Each row below holds a small network's activations on one input, seen along a few directions.
In each table, some parts of the input vary, and every possible input appears once, in random order.
Descriptions start from the smaller parts, as in this example, which fits no table here: ring(5) and (point or (values(2) and line(4)) or line(11)).
Shared parts are said once, and a part with two or three values counts as separate values.
In the rows, zero is written as 128.

Other details of the inputs vary at random and push rows far along two fixed directions, the same in every table; ignore that.

A family of inputs:
row 1: [118 131 120 193 125 132  94 132  94 128 100 138 112 126]
row 2: [133 102 152  96 119 118 158 101 150 146 145 119 129 140]
row 3: [124 107 145 112 141 104 139 119 162 158 162 131 128 142]
row 4: [139 152 135  62 120 150 160 134 123 112 123 132 131  97]
row 5: [118 116 143 140 127 126 126 121 133 130 104 140 128 122]
row 6: [129 134 130 109 140 125 132 136 135 137 151 132 121 127]
row 7: [129 112 148  96 125 108 157 113 166 136 138 117 130 145]
row 8: [120 104 116 126 116 132 134 112 133 114 116 115 150 122]
row 9: [134 164 133  65 117 148 160 131 130 126 131 135 113 110]
row 10: [145 174 146  53 132 142 163 151 132 114 136 142 114 110]
row 11: [133 220 126 100 139 170 122 184  87  98  95 172  94  83]
row 12: [128 150 105 134 132 143 112 147  98 119 134 133 121 107]
row 13: [137 125 134 135 124 120 131 124 121 132 135 118 120 140]
row 14: [124  99 144 109 131 112 148 111 169 130 136 117 139 152]
row 15: [126 148 105 146 132 135 108 145 100 128 135 135 122 109]
row 16: [118  90 112 166 116 124 117 103 126 127 122 107 139 144]
row 17: [154 151 127 179 129 165  81 129 116 147 103 143 152 163]
row 18: [124 107 141  94 125 127 152 105 161 140 137 120 131 142]
row 19: [126 108 121 173 146  99 103 138 131 126 142 116 132 149]
row 20: [125 126  96 181 108 131 105 123  89 116 112 110 126 126]
row 21: [122  91 116 161 110 112 124 106 127 120 115 104 149 135]
row 22: [122  98 121 141 134 114 121 122 137 126 136 116 146 128]
row 23: [126 146 107 134 131 136 115 148 106 114 127 135 135 101]
row 24: [125 108 148 112 148  99 139 127 169 146 160 132 132 146]
row 25: [122 137 130 182 132 127  99 136 104 132 106 140 106 134]
Description of these inputs: point or (line(4) and (point or line(5))).

A family of inputs:
row 26: [119 128 126 178 125 133 103 131 107 119  91 137 123 125]
row 27: [114  78 139 109 136  97 147 107 170 142 157 118 143 135]
row 28: [129 178  91 124 105 176 120 146  68  94  92 132 120  82]
row 29: [137 170 131  22 112 158 184 133 130 110 133 130 117  93]
row 30: [143 179 137  26 132 168 165 146 144 123 138 151 132  99]
row 31: [110  82 160 114 133  91 154 106 170 140 135 126 123 137]
row 32: [128 123 120 205 124 119  93 132 102 115  97 121 127 146]
row 33: [122 132 111 167 141 117 101 148 109 124 135 131 123 121]
row 34: [120  97 164 120 143  93 143 112 169 162 157 134 115 153]
row 35: [131 129 110 144 132 124 115 138 119 116 134 118 137 129]
row 36: [130 169  81 163 114 169  94 152  61  96  94 131 130  90]
row 37: [139 185  93 102 119 162 127 161  80  92 119 127 123  87]
row 38: [135 107 146 187 137 105 102 118 138 156 134 126 123 176]
row 39: [132 103 159 142 142  97 129 116 161 159 151 127 119 170]
row 40: [141 172 135  23 110 168 181 128 131 115 126 135 123  98]
row 41: [138 120 151  47 121 137 174 106 169 141 146 126 143 129]
row 42: [119  80 138 139 132 116 126 100 163 149 134 124 153 147]
row 43: [117 104  88 194 119 110  99 129  90 107 123 101 135 120]
row 44: [126 114 157  96 141 129 140 114 173 161 142 148 137 140]
row 45: [137 201 125 120 135 171 110 164  90 128 110 168 100 102]
row 46: [115 103  97 172 110 111 119 119  97 106 119  97 126 120]
row 47: [130  97 138 159 142  98 115 120 153 147 149 118 136 164]
row 48: [135 100 159 117 141 112 136 109 177 161 151 130 142 167]
row 49: [124 120 116 203 127 109  96 137 101 110 104 116 122 140]
Describe the family of inputs behind these rows.
Answer: line(4) and (point or line(5))
The inputs of row 28 and row 40 match in every part but the line(4) part. If row 42 is changed in the same way as row 28 into row 40, which row does it become?
Answer: row 30
Which other rows does row 39 become when the line(5) part takes its other values? List them by row number.
Answer: row 29, row 35, row 37, row 47
List by row number the other rows that have the line(4) part in common with row 46.
Answer: row 27, row 31, row 33, row 34, row 43
